Each row below holds a small network's activations on one input, seen along a few directions.
In each table, some parts of the input vary, and every possible input appears once, in random order.
A made-up example of a description, with smaller parts first: one of 8 places around a ring, together with either a single point or one of 11 places along a line or (one of 3 separate values, together with one of 4 places along a line).
Shared parts are said once, and a part with two or three values counts as separate values.
In the rows, zero is written as 128.

Other details of the inputs vary at random and push rows far along two fixed directions, the same in every table; ignore that.

Rows:
R1: [198 112 100  82 122 130 168  99 116 161  98  34 173]
R2: [167 147  58  97  96 176 116  97 105 135 117  66 138]
R3: [103 145 150 183 137 124 118 144 133 119 127 167  85]
R4: [119  92 115 152 153 161 111 195 160 133 207 153 160]
R5: [ 98 153 150 139 114 102 119  86 122 118  84 165  88]
R6: [101  90 117 133 148 143 112 185 171 138 198 159 185]
R7: [134 124  83 156 129 157 113 163 148 146 166 117 133]
R8: [147 119 100 148 143 141 113 169 141 125 159 140 131]
R9: [187 123  76  74 131 130 169 114  94 180 111  28 167]
R10: [102 115 197 150 168  81 176 146 116 155 125 140 112]
R11: [100  86 182 153 194  93 140 192 176 160 195 124 158]
R12: [157 138 159  90 133  81 151  92 107 124  68  69 107]
R13: [131 111 106 111 127 159 119 159 144 123 174 130 160]
R14: [132 105  86 105 128 151 113 156 150 135 166 125 184]
R15: [118 131  96 126 124 172 114 146 144 145 178 112 166]
R16: [154 111  85 141 136 148 114 172 145 129 167 129 137]
R17: [159 179  95  89  67 113 120  32  84 118  41  97  91]
R18: [147 106  86 120 133 170 112 170 141 131 171 119 160]
R19: [ 66 144 196 168 124 122 126 126 131 100 128 190  84]
R20: [131 135  81 108 116 176 117 126 133 140 157  95 161]
R21: [ 91 152 164 144 108  97 119  92 122 113  74 176  77]
R22: [ 97  90 181 150 208  96 141 190 175 158 187 124 163]
R23: [120 144 198 139 154  71 177 101  85 141  87 127  93]
R24: [121 137 153 127 110  90 120  97 119 101  90 177  88]
R25: [160 145  58  80  83 177 120  99 114 137 127  63 153]
R26: [151 122  83  93 122 166 118 136 130 122 158 106 165]
R27: [155 139  53  80  82 160 117  92 119 144 119  67 166]
R28: [168 138  37  84  85 151 110  90 125 158 122  69 158]
R29: [130 120 127 139 137 147 115 154 130 115 158 149 132]
R30: [115 105 208 157 166  94 168 140 139 137 105 141 130]
R31: [141 102  78 107 128 139 108 154 157 150 167 130 172]
R32: [ 66 112 140 162 153 141 113 166 168 143 183 170 163]
R33: [157 141  51  84  82 159 117  89 117 143 123  67 165]
R34: [175 161  96  72  80 105 122  43  85 100  41 112  94]
R35: [110 158 159 168 115 113 124 115 113  99  76 163  52]
R36: [120 146 173 141 121 115 127 104  99  77  85 173  68]
R37: [107 128 178 176 141 102 124 154 132  91 114 199  65]
R38: [117 149 138 139 106 143 121 109 109 109  96 135  89]
R39: [103  91 115 137 147 142 112 181 169 137 202 159 184]
R40: [156 177 101  80  64 147 129  49  79 100  52  83  93]
R41: [110 160 158 170 122 112 125 108 111  99  80 164  53]
R42: [141  96 151 137 176 121 164 147 148 162 145  99 178]
R43: [136 131 168 125 142  83 176 105  91 150  99 104 106]
R44: [143 114 103 146 141 142 115 174 144 121 149 144 124]
R45: [118 134 217 124 147  56 156 105 117 112  75 119  80]
R46: [125 127  76 107 108 160 113 126 140 147 144  99 173]
R47: [182 129  84  80 142 123 171 104  91 177 114  35 163]
R48: [121 111 116 124 133 121 111 147 151 131 141 161 143]
R49: [165 137  38  80  85 153 111  93 126 159 117  69 159]
R50: [107 132 176 178 150 104 123 150 130  89 114 200  68]
R51: [117 158 147 146 108 135 121  98 102 107  98 140  85]
R52: [ 95 112 127 187 154 146 113 194 168 144 181 163 124]
R53: [ 87 161 174 145 105 104 124  82 109 101  82 167  90]
R54: [110 141 162 122 116 103 126  95 112  87  88 171 103]
R55: [123 115 119 117 131 155 118 158 142 117 162 142 151]
R56: [112  96 107 140 157 132 103 181 174 153 198 166 178]
R57: [116 151 174 127 113 115 128 101 104  80  99 170  87]
R58: [164 173 104  96  64 142 127  50  71 100  46  85  74]
R59: [115 119 127 126 131 128 116 140 140 120 153 155 156]
R60: [102 156 172 158 105 122 125  97 102  95  88 161  61]
R61: [103 108 237 175 166  75 172 129 135 127 107 163 108]
R62: [191 131  97  70 136 110 144 101 114 156 116  20 163]
R63: [109  97 121 138 148 159 115 188 164 130 211 155 170]
R64: [117  91 116 147 153 162 111 199 161 134 203 153 161]
R65: [102 117 239 175 174  76 170 127 131 129 106 164 114]
Description of these inputs: one of 5 places around a ring, together with either one of 3 separate values or (one of 2 separate values, together with one of 5 places along a line).
The inputs of R43 and R47 match in every part but the place on the ring of 5. If R24 is changed in the same way as R43 into R47, which row does it become? -> R34
The inputs of R59 and R6 match in every part but the place on the ring of 5. If R56 is changed in the same way as R59 into R6, which row does it become? -> R31
Which other rows does R47 become when the choice among 3 separate values takes its other values? List them by row number. -> R22, R42
Which other rows does R4 become when the choice among 2 separate values takes its other values? List them by row number. -> R60

Rows:
R66: [145 148 128  96 110 120 147  81  91 121  84 108 117]
R67: [161 130 126 113 118 121 138 108 107 120 100 108 113]
R68: [180 158  42  71  56 178 124  64  86 119  65  67 129]
R69: [188 153  31  53  68 159  98  85 101 111 104  62 128]
R70: [136 102 109 122 142 139 126 154 160 146 169 108 181]
R71: [ 96 160 170 131 108 102 104 105 111  68  81 187  53]
R72: [105 119  97 121 132 176 101 172 149 124 191 133 157]
R73: [152 146 112  96  98 115 140  81  94 129  89  92 121]
R74: [107 102 130 159 161 142 124 183 168 164 191 124 157]
R75: [139 108 104 116 146 137 123 151 157 143 157 107 178]
R76: [141 137 114 105 112 121 129  96 124 142 109  92 132]
R77: [115 103 125 147 167 148 138 184 149 155 187 133 161]
R78: [111 141 164 132 121 105 134  99 122 127 102 131 105]
R79: [148 105 105 124 146 154 132 162 139 149 169 104 167]
R80: [142 138 157 127 130 103 137 107 105 105  81 138  89]
R81: [162 118  85 109 133 137 134 140 126 150 144  94 148]
R82: [120 134 167 124 130 115 141 103 109 111  98 142 114]
R83: [153 135 107 115 117 121 137 115 108 135 111  96 121]
R84: [110 105 139 139 154 120 134 160 149 149 171 150 154]
R85: [109 127 182 138 136 108 139 119 120 114 113 161 114]
R86: [137 139 159 134 130 104 135 111 119 101  84 131  95]
R87: [116 101 142 155 161 144 131 183 163 140 181 132 161]
R88: [137 114  88 111 135 130 126 143 139 159 158 100 171]
R89: [153 126  97  97 123 124 134 114 120 143 125 103 147]
R90: [ 81 105 173 162 176 105 131 177 160 141 171 190 140]
R91: [109 132 178 152 143 109 147 135 116 118 119 161  95]
R92: [144 138 104 100 119 114 132 104 112 136 105 102 135]
R93: [143 105  99 128 149 142 134 167 143 157 175 112 160]
R94: [158 182  99 111  81 125 106  52  85  85  50 133  74]
R95: [ 85 103 191 164 167 100 129 162 154 125 153 193 127]
R96: [114 147 162 127 118 109 136  92 116 125  94 124 105]
R97: [ 84 117 193 161 153  99 142 147 137 126 144 189 114]
R98: [159 142 134 116 112 111 137  94 109 105  75 105  99]
R99: [ 66 104 149 183 151 135 105 191 178 128 165 217 128]
R100: [132 143 147 133 119 110 134 102 117 126  94 113  92]
R101: [ 99 131 178 161 145  90 137 137 123 119 113 167  87]
R102: [119 110  80 134 113 180 112 163 154 146 169 135 166]
R103: [126 105  72 132 112 168 107 162 159 147 167 136 163]
R104: [ 86 129 182 156 146  94 127 128 145 129 122 164 105]
R105: [147 121  88 118 139 133 128 148 130 151 144  96 150]
R106: [137 128 104 107 122 133 136 121 118 147 135  97 155]
R107: [146 107  99 125 143 146 137 162 138 157 173 106 160]
R108: [157 129  79 104 124 152 137 129 113 150 136  70 155]
R109: [168 113  94 108 127 148 133 135 125 143 143  87 154]
R110: [142 119  98 126 139 137 123 144 145 157 148  91 145]
R111: [106 117 184 165 149 112 137 151 144 114 134 159 111]
R112: [138 135 102 102 121 143 131 107 125 150 125  78 152]
R113: [135 109  60 124 110 166 104 155 156 147 156 127 161]
R114: [146 133 141 109 115 109 137  92 107 116  92 124 116]
R115: [145 102 107 133 146 145 128 166 156 144 169 103 166]
R116: [114 175 160 150  93 121 117  71  91  77  72 176  62]
R117: [ 77 150 172 182 135 136 112 127 127  94 129 205  92]
R118: [ 88 112 200 161 154 102 136 146 141 118 140 188 118]
R119: [149 147 107  96 111 117 127  84 116 136  88  86 125]
R120: [144 144 145 107 108 116 140  85 108 108  83 108 119]
R121: [160 141  56 118  97 171 103 113 123 129 148 107 150]
R122: [127 103 112 141 166 136 130 184 154 156 180 133 158]
R123: [ 97 122 195 154 140 100 137 129 140 109 121 168 114]
R124: [103 158 164 167 109 112 109  97 114  84  96 197  67]
R125: [ 98 105 138 146 154 118 129 166 153 152 176 147 157]
R126: [ 89 128 199 155 146 106 139 128 135 105 116 168 114]
R127: [161 131  80 106 128 141 123 125 132 154 127  69 145]
R128: [129 119  97 111 137 144 133 139 130 156 157  97 173]
R129: [ 91 153 182 140 100 110 112 108 111  72 100 187  56]
R130: [134 107 115 134 153 155 132 166 151 142 169 104 168]
R131: [154 143 133  97 114 106 134  82 101 111  72 117 112]
R132: [201 161  17  80  72 164  99  69  98 120  97  69 136]
R133: [101 104 136 160 165 145 126 185 167 162 191 128 158]
R134: [167 138 105  89 105 119 131  86 115 120  88  84 136]
R135: [120 106  83 138 112 172 111 162 157 146 170 140 161]
R136: [102 155 168 130  96 107 109 101 108  72  91 178  56]
R137: [121 105 115 145 151 138 132 175 146 157 181 119 158]
R138: [ 99 163 173 128  94 118 114  96 100  70  86 173  58]
R139: [157 135 135 116 120 111 136 102 104 113  86 117 100]
R140: [113 139 171 129 127 104 146 106 109 118 103 153 105]
R141: [ 83 118 173 171 165 127 132 166 153 142 159 152 124]
R142: [110 125 181 152 149 118 142 136 120 112 118 158 103]
R143: [161 141  97 104 110 134 140 107  99 136 107  78 128]
The inputs of R115 and R111 match in every part but one. If R93 is changed in the same way as R115 into R111, which row does it become? -> R107
The inputs of R127 and R141 match in every part but one. If R122 is changed in the same way as R127 into R141, which row does it become? -> R77
Describe the family of inputs behind these rows. -> one of 6 places along a line, together with either one of 3 separate values or (one of 2 separate values, together with one of 5 places along a line)
Which other rows does R76 become when the choice among 2 separate values takes its other values? List them by row number. -> R100
Which other rows agree with R134 in the place on the line of 6? List them by row number. -> R69, R81, R88, R89, R95, R98, R101, R104, R110, R113, R132, R139
A walk changes only the place on the line of 5. It starts at R120 and steps to R85. List the rest of the walk in order. -> R140, R106, R96
Which other rows does R125 become when the choice among 2 separate values takes its other values? List them by row number. -> R83
A walk changes only the place on the line of 6. It starts at R68 and steps to R102. List the rest of the walk in order. -> R135, R103, R113, R99
A walk changes only the place on the line of 6. It starts at R94 and steps to R132. List the rest of the walk in order. -> R124, R121, R116, R117

Rows:
R144: [ 60 120 159 171 131 122  99 152 167 114 161 208 123]
R145: [136 111 104 105 129 132 114 147 152 140 160  93 163]
R146: [145 115  97 131 131 165 129 160 136 150 169  86 147]
R147: [140 135  99 102 118 157 131 128 113 136 140  77 143]
R148: [ 94 112 153 152 153 138 130 148 150 148 160 149 157]
R149: [124 140 174 141 129  97 128 120 117  89  79 148  66]
R150: [ 90 128 164 166 153 101 128 139 136 143 135 171 108]
R151: [124 113 125 126 155 143 126 166 143 128 181 130 162]
R152: [127 116 106 144 146 150 121 170 151 149 159 102 140]
R153: [130 115  96 115 131 155 143 146 125 156 158 108 172]
R154: [127 161 158 117 107 119 138  70 102 107  73 116  96]
R155: [141 125  88 104 109 132 135 111 130 160 126  90 164]
R156: [179 124  88 110 124 151 129 132 123 127 144  87 145]
R157: [123 103 123 121 146 137 138 162 136 136 165 142 166]
R158: [173 135 122 106  99 119 149  91  91 109  77 117 103]
R159: [ 93 111 142 156 151 122 124 152 158 158 167 145 161]
R160: [ 98 132 166 179 156 116 129 151 143 125 130 160 101]
R161: [148 125  90  94 109 152 140 106 122 153 121  85 167]
R162: [179 129  76 105 127 141 121 129 129 129 124  81 144]
R163: [128 101 143 156 155 132 132 167 141 131 167 156 142]
R164: [153 143  92 101 104 118 138  91 104 149  90  98 119]
R165: [160 138 123  80  96 120 143  75 101 112  70 107 126]
R166: [105 121 152 174 156 121 130 153 141 139 135 158 120]
R167: [114 136 189 129 126  98 136  92 113  97  83 165  99]
R168: [ 82 122 175 149 145 132 128 148 148 128 147 144 124]
R169: [105 128 169 176 149 130 137 152 135 125 149 157 107]
R170: [108 103 140 141 155 105 128 166 153 145 157 169 138]
R171: [159 126  86  91 122 128 115 130 129 138 134  83 134]
R172: [138 152 162 105 110 109 134  75 105  90  72 126  97]
R173: [149 150  99 100 106 124 124  98 108 138  99  79 104]
R174: [150 112  89 113 143 126 118 144 140 154 156 114 161]
R175: [116 112 157 163 160 109 126 157 144 122 134 170 120]
R176: [ 50 137 210 174 126 117 109 127 144  83 117 236  82]
R177: [138 151 149 110 108  94 128  78 112 100  79 121 101]
R178: [119 142 158 151 123 104 146 109 111 119  72 153  83]
R179: [ 98 131 188 136 140 110 133 139 119  93 124 161  95]
R180: [136 134  66 102 100 176 106 131 121 122 155 121 158]
R181: [127 104 118 152 142 150 143 166 140 157 167 133 153]
R182: [106 108 154 143 159 126 132 161 136 125 166 164 149]
R183: [172 116  79 105 122 135 133 132 127 139 116  99 149]
R184: [140 160 125 109  98 112 132  69 107 122  80  92 110]
R185: [151 163 116 122  71 141 119  77  86  84  72 143  73]
R186: [146 132  43 102 103 158  93 128 137 144 152 113 148]
R187: [105  99 143 137 145 109 129 157 159 142 158 158 159]
R188: [131 165 142 125 113  99 132  79 100 119  75 121  76]
R189: [147 134  94 107 121 152 138 114 105 144 133  92 156]
R190: [156 108 105 120 133 152 125 162 137 131 164  98 144]
R191: [150 156 108 101 109 142 139  91  93 122 105  85 125]
R192: [108 107 151 126 148 136 120 161 157 125 163 133 148]
R193: [151 114  93 136 134 159 135 146 128 157 161 101 160]
R194: [103 105 153 146 152 107 121 152 157 137 160 160 154]
R195: [120 149 170 135 132  82 126 104 116 102  91 159  75]
R196: [122 165 141 144  91 115 111  85 102  77  53 173  52]
R197: [136 134  99 105 109 136 122 114 131 145 129  73 144]
Describe the family of inputs behind these rows. -> one of 6 places around a ring, together with either a single point or (one of 2 separate values, together with one of 4 places along a line)
The inputs of R180 and R185 match in every part but the place on the ring of 6. If R151 is changed in the same way as R180 into R185, which row does it become? -> R156
The inputs of R182 and R163 match in every part but the place on the ring of 6. If R179 is changed in the same way as R182 into R163, which row does it become? -> R190
Which other rows does R159 become when the place on the ring of 6 takes its other values? List them by row number. -> R148, R150, R166, R189, R193
Which other rows agree with R159 in the place on the ring of 6? List them by row number. -> R144, R145, R155, R177, R184, R187, R194, R197
